Each row below holds a small network's activations on one input, seen along a few directions.
Each table varies a few parts of the input and shows all the possible inputs, shuffled.
Descriptions start from the smaller parts, as in this example, which fits no table here: one of 6 places along a line, together with either a single point or one of 9 places along a line or (one of 3 separate values, together with one of 5 places around a ring).
Shared parts are said once, and a part with two or three values counts as separate values.

Other details of the inputs shift rows strongly along two fixed directions, in all tables alike. That doesn't count.

A family of inputs:
R1: [-5  1 -1 -7  4  7  6  2 -7  8 -7]
R2: [-10   6   0  -3   0  -2   1  -3  -7   5   6]
R3: [ 1  5  5  7 -2 -5  5 -9  0 -2  5]
R4: [-12 -11  -7  -4 -19  10   1 -14  15  -8   8]
R5: [ 6 -6  4  0 -2  3  6 -1 -4 -5 -8]
R6: [-1  5  4  3 -5 -6  0 -9 -5  3  3]
R7: [-7  7  2 -4 -3 -7 -1 -7 -6  8  4]
R8: [ 7 -4  6  3 -2  6  9 -3 -3 -5 -6]
R9: [ 1 -2  6  3 -5 -7  6 -5 -2 -9  6]
R10: [-5  9  2  5  3  3  7 -5 -2  0  8]
R11: [ 0  0  7  2 -9 -5  0 -6 -8 -2  5]
R12: [-11 -74 -61 -45  14 -53 -58  79  83 -61  -1]
R13: [ 6  0  3  4  2  4 10 -5  1 -1 -8]
R14: [  3  -1   2  -1  -1   1   6  -4  -4   1 -10]
R15: [ 1 -1  7  4 -6 -5  4 -7 -4 -7  6]
R16: [  68   38   -4   88   17   92 -121   62   41   61   55]
R17: [ 3  3  0  1  5  5 12 -3  1  0 -6]
R18: [ 1  0  7  4 -6 -4  1 -6 -6 -4  6]
R19: [-7  6  0 -3 -2 -8  3 -7 -4  2  3]
R20: [ 5  0  3  3  1  3  9 -5  0 -2 -8]
R21: [-2  1 -3 -2  7  6 10  2  0 -3 -6]
R22: [-6  6  0 -3 -2 -7  0 -7 -5  5  4]
R23: [ 1  3 -1 -3  3  4  6 -2 -3  4 -7]
R24: [-2 -3  6 -2 -9 -9 -1 -4 -8 -2  4]
R25: [-4  1 -2 -5  4  8  7  1 -6  5 -7]
R26: [-2  4  6  1 -7 -6 -3 -8 -7  8  3]
R27: [-9  8  1  1  2  0  4 -6 -5  1  6]
R28: [ 5 -5  6 -1 -5  5  5 -1 -9  2 -7]
R29: [-12   6   0  -5  -1  -3   1  -3  -8   6   5]
R30: [-5  6  0  0  1 -7  3 -8 -2  0  4]
R31: [-9  7  0 -1  0  0  3 -4 -6  3  6]
R32: [ 2  4  0  0  4  6  8 -4 -3  3 -7]
R33: [ -1   0   8   0 -10  -5  -3  -5 -10   3   5]
R34: [ 5 -4  5  0 -5  5  5 -1 -7 -1 -8]
R35: [  0   5   5   5  -3  -5   1 -10  -3   1   4]
R36: [ 3  2 -1  0  6  4  8 -2  2 -1 -6]
R37: [ 4 -1  2  1  1  3  6 -4 -2  0 -8]
R38: [-3  7  1  2  1 -5  4 -7  0 -1  6]
R39: [-3  3 -2 -3  4  9  7  1 -5  4 -7]
R40: [-1  4  5  3 -6 -6 -2 -8 -6  6  4]
R41: [ 3 -1  3 -1 -2  3  4 -3 -4  5 -9]
R42: [ 7 -5  5  2 -1  4 11 -1 -1 -7 -7]
R43: [-1  0 -2 -6  3  1  6 -1 -3  4 -8]
R44: [-2  2 -2 -2  7  9  8  0 -3  1 -6]
R45: [-1  3 -1  0  7  9 13  0  0 -1 -6]
R46: [-8  7  1  1  3 -1  6 -5 -2 -2  6]
R47: [ 0  3  1 -5  1  4  5 -3 -6  9 -8]
R48: [-3  6  1  2  1 -6  7 -7  1 -2  5]
R49: [ -3 -46 -35 -32  17 -54 -38  56  41 -34  -8]
R50: [ 4 -5  6 -3 -6  3  3  0 -9  3 -8]
Description of these inputs: one of 2 separate values, together with either a single point or (one of 4 places along a line, together with one of 6 places along a line).
- The inputs of R10 and R45 match in every part but the choice among 2 separate values. If R7 is changed in the same way as R10 into R45, which row does it become? => R47
- Change only the choice among 2 separate values in R48. List by row number the other rows that result. => R17

A family of inputs:
R51: [ 9 -4  2  1  1 -2 -7 10 -9  2 -7]
R52: [10  1  1  4  7 -6 -5  4  1  5 -6]
R53: [ -59  -34  -16  -61  -10 -124   36  -18    2  -60   -9]
R54: [ 3  0 -6  0 -4  4 -4 -2 14  0  1]
R55: [ 7 -4  3  1  2  0 -7 11 -7  6 -5]
R56: [-8 -5 -7 -3 -4 13 -7  2  5  1  1]
R57: [-7  0 -6  3  3 12  0  2 10 -7  6]
R58: [-24  31  38   1 -31  -3  43 -69 -55  20  12]
R59: [-3 -6 -6 -3 -7 11 -5  4  4  2  2]
R60: [ 0 -5 -3 -4 -9  9 -5  4  4  1  1]
R61: [ 8  0  3  7 10 -2  0 10 -3 -3 -1]
R62: [ 0  6 -7 -1 10 -2 -3  3  4  9 -3]
R63: [  8 -11   2   2 -11   6  -9   2   0  -4  -3]
R64: [-2 -1 -6  4  0 11  1  4  9 -5  7]
R65: [ 3 -2  2 -3  3  0 -6 12 -5  8 -4]
R66: [-3  8 -8 -2 13  1 -5  2  4  8 -4]
R67: [-7  3 -6 -6  8  7 -8  8 -5  8 -4]
R68: [ 5  3  3  3 10  0  1 11 -1  0  1]
R69: [  5 -11   3   2 -10   7  -8   4   2  -1  -1]
R70: [  7  -6   4   8  -2   6  -2   3   6 -10   3]
R71: [14  1  0  5  6 -7 -7  4  0  2 -8]
R72: [11  1  3  7  8 -2 -1  9 -5 -6 -2]
R73: [-3  1 -5 -5  5  4 -5 10 -5  9 -3]
R74: [ 4  8 -4 -2  9 -3 -4  4  5  7 -4]
R75: [ 2  7 -2  1 11  2  1 11  0  0  1]
R76: [ 6 -4  0  2 -5  2 -2 -4 11  1  0]
R77: [  2  -9   2  -2 -10   7  -6   4   4   1   0]
R78: [ 1  0 -2  3 -1  9  0  4 10 -7  6]
R79: [ 6  3  1  0  7 -5 -1  4  3  9 -5]
R80: [-6  8 -5  0 16  6 -1  8  0  0  1]
R81: [-1  6 -5  2 13  3  1 10  0  1  2]
R82: [-20  40  38  11 -26   2  53 -73 -56  15  19]
R83: [  9  -6   4   8  -3   5  -3   2   5 -12   2]
R84: [ 1  2 -2 -6  3  3 -6 11 -4  8 -3]
R85: [12 -5  0  6 -6  1 -8 -4  8 -5 -3]
R86: [10 -7  0  6 -5  2 -6 -3 10 -2 -1]
R87: [ 3 -4  3  5 -2  7  1  4  9 -7  5]
R88: [-4  1 -9  3  0 10 -5 -5 13  3  2]
R89: [ 1 -1 -9  2 -2  6 -4 -2 13  2  2]
- What is each input in this table made of? => one of 3 separate values, together with either a single point or (one of 2 separate values, together with one of 6 places along a line)
- The inputs of R74 and R75 match in every part but the choice among 3 separate values. If R53 is changed in the same way as R74 into R75, which row does it become? => R82
- Change only the choice among 3 separate values in R77. List by row number the other rows that result. => R76, R87
- Change only the choice among 2 separate values in R66. List by row number the other rows that result. => R88
- Change only the choice among 3 separate values in R54. List by row number the other rows that result. => R60, R78
- Change only the place on the line of 6 in R51. List by row number the other rows that result. => R55, R65, R67, R73, R84

A family of inputs:
R90: [-4  6  0 -1  3  1  2 -3 -4  6  0]
R91: [ 1  4  4  2  2  0  4  0 -6  3 -2]
R92: [ 3 -1  5  3 -7  0  0 -7 -2  1  0]
R93: [-1  5  2 -1  2  0  3 -2 -5  6 -1]
R94: [ 5  3  5  4  3 -1  5 -1 -7 -1 -2]
R95: [-5  2  0 -1 -6  3  0 -7 -1  3  4]
R96: [-4  6  0 -2  2  1  1 -3 -6  7  0]
R97: [ 5  0  4  5 -5  0  3 -7  0 -2  0]
R98: [ 0  0  5  4 -6  2  2 -5 -1 -1  2]
R99: [ 5  3  5  2  1 -2  2 -3 -5  4 -5]
R100: [-2  4  2 -2  1  0  2 -1 -6  7 -1]
R101: [ 3 -2  6  4 -5  1  2 -5 -3 -2  2]
R102: [ 4 -1  5  4 -6  0  1 -7 -1  0 -1]
R103: [ 3  2  6  1  1  0  2 -1 -9  3 -2]
R104: [ 4  2  4  0  0 -2  2 -2 -6  4 -5]
R105: [ 0  5  2  1  3  0  4 -2 -4  5 -1]
R106: [-7  4 -1  0 -4  4  2 -7  0  1  5]
R107: [ 0  3  3 -1  0  0  2  0 -8  5 -2]
R108: [ 2 -2  5  2 -8  2 -1 -5 -5  0  2]
R109: [-4  8 -2  1  7  2  5 -2 -2  2  1]
R110: [-7  7 -2 -2  2  3  1 -2 -5  7  1]
R111: [-1  0  3  1 -8  2  1 -4 -3  1  3]
R112: [ 1  4  4  0  1  0  3  0 -7  4 -2]
R113: [-5  5 -1  3 -1  5  4 -7  3 -2  5]
R114: [ 3  2  4  0 -1 -2  1 -2 -8  6 -4]
R115: [-7  4 -1  2 -3  4  2 -7  2  0  5]
R116: [ 3  5  4  3  3  0  6 -1 -5  1 -1]
R117: [-2  1  3  2 -4  2  3 -6  1  0  3]
R118: [ 2  6  2  2  5  1  6 -2 -3  3  0]
R119: [-39 -65 -32 -79  10 -91  47  14  23 -79 -42]
R120: [ 21 -23 -28   4  20  12 -52  59  45  -7   2]
R121: [ 0  0  4  2 -7  1  2 -5 -2  0  3]
R122: [-4  2  1  0 -5  4  1 -7  0  2  4]
R123: [ 4 -1  5  5 -4  2  3 -5 -2 -4  2]
R124: [ 6  4  4  3  2 -2  4 -3 -5  2 -4]
R125: [-6  7 -1 -1  4  2  2 -2 -4  6  1]
R126: [-8  4 -2 -1 -5  4  0 -7 -1  3  5]
R127: [ 4  2  6  3  2 -1  3 -1 -8  2 -3]
R128: [-2  7  0  1  6  1  5 -3 -2  2  0]
R129: [ 0  2  2  3 -3  2  4 -6  1 -2  4]
R130: [ 21 -24 -28   3  19  12 -54  60  43  -6   2]
R131: [-4  2  1  1 -4  3  2 -8  1  0  3]
R132: [-3  6  1  1  4  1  4 -3 -3  5 -1]
R133: [  2   2   5   0   0   0   1  -1 -10   3  -2]
R134: [-3  3  0  2 -2  3  4 -8  2 -2  4]
R135: [-6  8 -1  1  5  2  4 -3 -3  5  0]
R136: [ 2 -1  4  2 -9  1 -1 -7 -3  2  0]
R137: [ 20 -24 -29   3  18  12 -56  60  41  -4   3]
R138: [-2  1  2  1 -5  2  1 -6  0  2  4]
R139: [ 2 -2  6  3 -6  1  0 -5 -4 -1  2]
R140: [ 2  1  4  5 -4  2  4 -5  0 -3  3]
R141: [-2  1  2  0 -7  3  0 -6 -2  3  4]
- The inputs of R132 and R90 match in every part but one. If R99 is changed in the same way as R132 into R90, which row does it become? => R104
- What is each input in this table made of? => one of 4 places along a line, together with either a single point or (one of 2 separate values, together with one of 6 places along a line)
- Change only the place on the line of 6 in R140. List by row number the other rows that result. => R97, R113, R123, R129, R134

A family of inputs:
R142: [-22  14   0   1  -8   1  12 -33 -14   7   5]
R143: [-22 -18 -21 -22   6 -39 -18  17  30 -13  11]
R144: [ 49  29  12  53   1 104 -47  16   1  56  13]
R145: [-12  11   1  -7 -17  -5  14 -29 -14  13   6]
R146: [  2  11  12   8   1  -3  31 -28  -2   3  -5]
R147: [-12   6   7  -8 -16  -4   6 -29 -20  11   2]
R148: [  9   3  15   0  -5  -6  19 -26 -12  -2 -12]
R149: [ -7 -40 -36 -29  20 -25 -11  47  47 -30 -10]
R150: [ -6  10 -15 -21  49 -39  -7  42 -14   8 -16]
R151: [-23  -6   0 -10   1 -22  22 -12  -9 -31   5]
R152: [-12   6  13   0 -24  -5   6 -23 -23  16  -3]
R153: [-11   1  -2  -4   0  23  33 -18 -10  -4 -19]
R154: [  1 -27 -31 -10  22 -43 -29  35  41 -40  -2]
R155: [ -5   0  24   4 -17  -2  18 -16 -28   0   3]
R156: [ -5 -37 -20 -24   9 -47 -31  44  23 -41  12]
R157: [-12  14  17   7  -6   4  29 -20 -12  -2  12]
R158: [ 38  -8  -7  30   7  57 -61  50  23  27   3]
R159: [  9   2  20   5 -12  -6  18 -21 -15   2 -17]
R160: [ -3  12  12   1 -14   1  25 -19 -19  -3  11]
R161: [ 37   6 -13  26  11  61 -57  48  34  24  10]
R162: [  9  11  11   0  -6  -6  26 -27  -6  -1  -9]
- What is each input in this table made of? => either a single point or (one of 4 places along a line, together with one of 5 places along a line)
- Start at R159 and move only the place on the line of 5, one step at a time. The first step leads to R148. Which rows follow, in order? => R162, R146, R154
